Each row below holds a small network's activations on one input, seen along a few directions.
In each table, some parts of the input vary, and every possible input appears once, in random order.
Descriptions start from the smaller parts, as in this example, which fits no table here: one of 5 places around a ring, together with either a single point or one of 11 places around a ring or (one of 3 separate values, together with one of 4 places along a line).
Shared parts are said once, and a part with two or three values counts as separate values.
In the rows, zero is written as 128.

Other details of the inputs shift rows strongly along two fixed directions, in all tables alike. That doesn't count.

Rows:
R1: [ 94  79 147  72 135 139 135 153  65 149  97]
R2: [178  83  77  54 194 104 141  54 126  50  53]
R3: [126 180 152 168  98 123 133 136 154 143 140]
R4: [107 126  90 149  85  98 126 133 187 178 201]
R5: [135 149 133 159 114 179 133 152 152 155 148]
R6: [ 96  76 153  86 139 126 145 151  58 137 116]
R7: [109 165 150 183 126 135 138 125 153 147 142]
R8: [123 169 148 152 130 157 134 136 168 162 141]
R9: [105  80 152  69 130 126  97 165  63 143 102]
R10: [193  62  63  54 173 123 106  72 114  23  64]
R11: [123 176 144 175 124 124 137 143 152 149 146]
R12: [ 93 123  87 153  84 105 118 115 181 176 205]
R13: [ 91  91 177  57 143 111 120 153  95 147  96]
R14: [ 84  94 169  78 157 103 146 136  72 146 108]
R15: [ 90  80 150 100 128 112 145 154  58 131 103]
R16: [233 141  41 170 151 133 142  73 183  32 114]
R17: [ 85 100 166  86 144  86 151 151  79 137 100]
R18: [205  75  49  58 182 115 124  75 101  39  62]
R19: [180 104  18 149 124  99 132  40 228  82 167]
R20: [137 156 130 176 121 160 122 148 127 148 166]
R21: [ 91 109 157  61 154 103 121 147  67 159  94]
R22: [ 98  82 151  95 127 108 151 166  65 130 107]
R23: [101 119  96 151  86 105 133 128 191 174 201]
R24: [107 176 144 180 125 132 127 128 146 141 147]
R25: [124 157 125 162 114 182 116 144 140 151 149]
R26: [130 178 141 150 130 151 128 141 162 166 141]
R27: [115 167 153 152 124 159  95 129 165 149 144]
R28: [ 93 100 169  59 146 103  98 149  77 151  95]
R29: [141 158 126 158 113 173 126 158 146 159 147]
R30: [132 152 145 176  82 149 139 147 145 133 147]
R31: [ 94  84 159  93 102 110 141 147  60 126  98]
R32: [118 156 129 187 107 154 127 145 130 134 154]
R33: [114 173 147 167 137 146 127 126 147 148 160]
R34: [ 89 105 174  79 118  85 146 144  80 132  95]
R35: [113 177 141 155 131 159 117 127 156 158 143]
R36: [124 153 131 173 119 169 126 142 131 140 167]
R37: [ 93 106 162  75 159  91 131 145  60 148 112]
R38: [104 125  84 153  84  95 114 120 178 185 205]
R39: [130 174 148 162 135 138 137 140 153 155 158]
R40: [117 157 158 156 124 161 106 125 172 155 139]
R41: [177  88  88  74 162  77 145  48 120  28  54]
R42: [ 78 111 169  80 119  85 130 135  66 128  95]
R43: [110  87 148  79 138 115 144 169  58 140 118]
R44: [227 122  54 150 153 171 109  55 203  37 107]
R45: [124 165 154 164 136 144 144 135 159 151 159]
R46: [208  65  66  53 170 115 116  88 122  35  64]
R47: [222 144  48 167 127 139 127  50 179  17 110]
R48: [130 158 127 189 110 145 123 150 127 142 153]
R49: [103  95 152  91 104  98 126 156  49 128 101]
R50: [ 97  99 171  55 142 104 113 158  88 151  95]
R51: [135 145 139 171 118 166 143 151 144 144 165]
R52: [123 182 151 174 101 121 119 126 144 144 141]
R53: [136 140 145 157 107 178 110 154 162 147 149]
R54: [119 178 142 182 128 123 123 133 142 149 147]
R55: [236 145  51 164 125 131 137  66 185  28 109]
Each input here is: one of 5 places around a ring, together with either a single point or (one of 2 separate values, together with one of 5 places along a line).
The inputs of R52 and R42 match in every part but the place on the ring of 5. If R9 is changed in the same way as R52 into R42, which row does it become? -> R10
The inputs of R37 and R45 match in every part but the place on the ring of 5. If R18 is changed in the same way as R37 into R45, which row does it become? -> R5
Which other rows does R46 become when the choice among 2 separate values takes its other values? List them by row number. -> R50
Which other rows does R6 become when the place on the line of 5 takes its other values? List them by row number. -> R1, R15, R31, R44
A walk changes only the place on the ring of 5. It starts at R30 and steps to R31. List the rest of the walk in order. -> R47, R49, R55
Which other rows does R15 become when the choice among 2 separate values takes its other values? List them by row number. -> R7

Rows:
R56: [146 121 118 125 132 117 127 114 121  98 108]
R57: [115 165 154 156 132 145 122 140 151 155 148]
R58: [119 144 141 168 110 154 123 145 130 144 152]
R59: [126 147 151 155 107 155 125 149 146 151 145]
R60: [147 119 111 116 138 134 121 112 116 102 118]
R61: [150 118 118 108 139 132 116 122 134 104 109]
R62: [146 120 124 115 133 125 131 110 131 102 105]
R63: [137 128 122 115 146 121 123 106 134 105 103]
R64: [128  97  85 115 122  89 132 108 142 113 145]
R65: [118 143 148 157 111 162 126 141 139 149 150]
R66: [129 156 143 156 109 150 115 149 137 152 147]
R67: [142 132 118 119 142 116 126 106 122 105 107]
R68: [117 159 150 154 112 148 112 141 148 150 138]
R69: [125 157 135 159 122 155 122 147 134 160 151]
R70: [148 117 105 118 144 133 140 122 122 108 114]
R71: [117 147 141 161 108 158 130 146 133 146 151]
R72: [ 36  37 157  11 119  48 132 169  23 180 114]
R73: [113 162 148 165 111 141 134 139 140 149 141]
R74: [114 159 148 171 114 137 127 138 137 147 142]
R75: [120 170 149 161 127 140 126 139 140 155 152]
R76: [145 124 128 114 153 121 141 109 133 106 113]
R77: [129 100  85 109 120  92 138 107 145 116 144]
R78: [149 113 106 125 146 128 133 121 118 107 116]
R79: [152 117 114 116 130 128 133 124 125 100 111]
R80: [132  94  92 108 124  96 135 100 151 123 140]
R81: [119 159 146 162 104 145 129 144 140 146 141]
R82: [148 129 117 116 134 119 121 111 121 104 108]
R83: [145 125 121 124 152 113 137 113 122 101 116]
R84: [149 112 112 114 148 137 136 117 128 111 113]
R85: [129  98  89 104 128  95 122  99 153 127 139]
R86: [140 123 125 118 141 121 136 105 132 104 104]
R87: [115 148 144 154 116 162 113 143 141 149 148]
R88: [ 34 105 212  77 120 103 144 202  37 200 124]
R89: [146 117 109 111 153 136 123 119 130 112 112]
R90: [153 114 115 123 133 124 127 123 122  99 113]
The inputs of R68 and R62 match in every part but one. If R61 is changed in the same way as R68 into R62, which row does it become? -> R59
What do these inputs look like to the network? -> one of 5 places around a ring, together with either a single point or one of 6 places along a line
List by row number the other rows that have the place on the ring of 5 in common with R79. -> R70, R71, R73, R77, R81, R88
A walk changes only the place on the ring of 5. It starts at R85 and steps to R80. List the rest of the walk in order. -> R77, R64, R72

Rows:
R91: [ 86 146 142 170  88 136 111 162 133 189 186]
R92: [171 135 100 102 154 114 132  92 129  81  91]
R93: [ 95 154 174 156 118 126 134 165 132 168 139]
R94: [107 114 151  74 138 104 135 147  78 136  89]
R95: [162 108  87  94 180 138 130  97 147 106 112]
R96: [169 123 112 108 161  97 138  92 137  72 100]
R97: [195 140  70 135 152 134 135  82 141  64 114]
R98: [144 186 148 194  96 181 108 141 190 150 155]
R99: [ 80 104 140  96 119  94 112 137 102 155 124]
R100: [169 164 114 185 129 143 139 118 169 108 157]
R101: [109 156 166 171  91 176 111 169 129 169 165]
R102: [200 115  76 135 139 151 123  94 161  58 101]
R103: [ 89 153 155 145 136 179 114 165 162 185 182]
R104: [ 92 144 166 163 118 133 134 163 106 163 158]
R105: [177 121  78 127 143 119 144  71 179  70 102]
R106: [108 102 146 117 120 145 115 151  91 131 116]
R107: [128 182 124 178 142 184 124 133 199 168 185]
R108: [158 132  95 116 160 118 127  85 126  80  86]
R109: [111 104 149 113 119 144 115 150  89 132 120]
R110: [150 132 123 145 136 125 145 132 136 110 132]
R111: [ 95 114 152  79 144 103 127 135  65 134  91]
R112: [137 195 124 212 108 175 124 134 160 151 170]
R113: [138 133 132 138 129 148 106 114 140 109 111]
R114: [131 116  91 142 120 119 117 117 139 123 146]
R115: [ 76 139 155 134 100 114 107 148 126 182 157]
R116: [104 115 163 104 124 133 107 140  98 134 107]
R117: [148 180 131 193 140 183 121 129 191 178 172]
R118: [183 106  93 113 137 143 124 108 138  71 101]
R119: [ 98  93 125 102 110 104 127 159 102 154 134]
R120: [163  97  87 109 137 117 153  97 138  83 112]
R121: [ 90  86 144  56 122  75 120 143  85 147 112]
R122: [ 88 149 160 170  89 150 139 158 131 183 179]
R123: [107 108 151 120 131 112 145 163  93 139 121]
R124: [ 98 146 169 157 116 132 137 166 107 163 162]
R125: [165 126 113 110 164  98 135  87 132  71 103]
R126: [ 83  88 158  64 129  93 142 130  77 139 106]
R127: [ 96  90 148  99 146 100 140 148  65 125 109]
R128: [116  99 159  74 128 120 115 142  89 124  93]
R129: [163  98  89 108 136 115 150  92 133  82 116]
R130: [156 124 122 133 119 155 118 130 133 108 126]
R131: [165  98  75 104 132 101 125 100 136  90 128]
R132: [ 90 109 145  86 116  91 115 139 102 155 132]
R133: [146 145  96 185 117 152 138 100 172 115 153]
R134: [ 97 171 168 144 114 139 123 153 113 171 140]
R135: [ 99 164 161 149 112 142 128 163 124 173 129]
R136: [ 89 100 162  89 152  89 133 138  74 127  96]
R137: [109 117 165  98 122 132 110 143  99 134 110]
R138: [191 179 102 198 117 178 109  99 218  97 135]
R139: [111  85 144  68 163 112 120 145  87 169 112]
R140: [112 104 140  81 133 113 139 153  61 134 106]
R141: [130 166 122 205  92 166 142 137 185 156 173]
R142: [189 109  55 123 135 111 129  88 167  75 128]
R143: [ 92 102 165  83 151  86 133 136  71 127 100]
R144: [ 87  87 157  63 126  92 144 135  81 140 103]
R145: [ 91 107 156  92 117 108 145 141 108 150 116]
R146: [156 150  88 172 109 136 116 110 175 125 174]
R147: [146 110  99 107 146 109 138  74 140  83 104]
R148: [199 135  68 132 150 135 141  91 150  66 105]
R149: [ 89  83 138  64 122  80 123 147  93 146 104]
R150: [134 191 121 215 109 176 124 136 160 150 164]
R151: [160 110  87  94 136  93 123  95 154  93 110]
R152: [103 170 153 179  97 163 132 178 127 183 155]
R153: [145 145 136 138 140 115 138 123 148 113 122]
R154: [177 112  68 137 144 125 143  68 155  65 122]
R155: [ 73 157 166 172  97 146 129 144 144 184 159]
What do these inputs look like to the network? -> one of 5 places along a line, together with either a single point or (one of 2 separate values, together with one of 6 places along a line)
The inputs of R143 and R115 match in every part but the place on the line of 5. If R100 is changed in the same way as R143 into R115, which row does it become? -> R131
List by row number the other rows that have the place on the line of 5 in common with R137. -> R98, R101, R102, R103, R106, R109, R113, R116, R118, R128, R130, R138
Which other rows does R152 become when the choice among 2 separate values takes its other values? List them by row number. -> R135
A walk changes only the place on the line of 6. It starts at R99 and steps to R115. List the rest of the walk in order. -> R132, R121, R151, R149
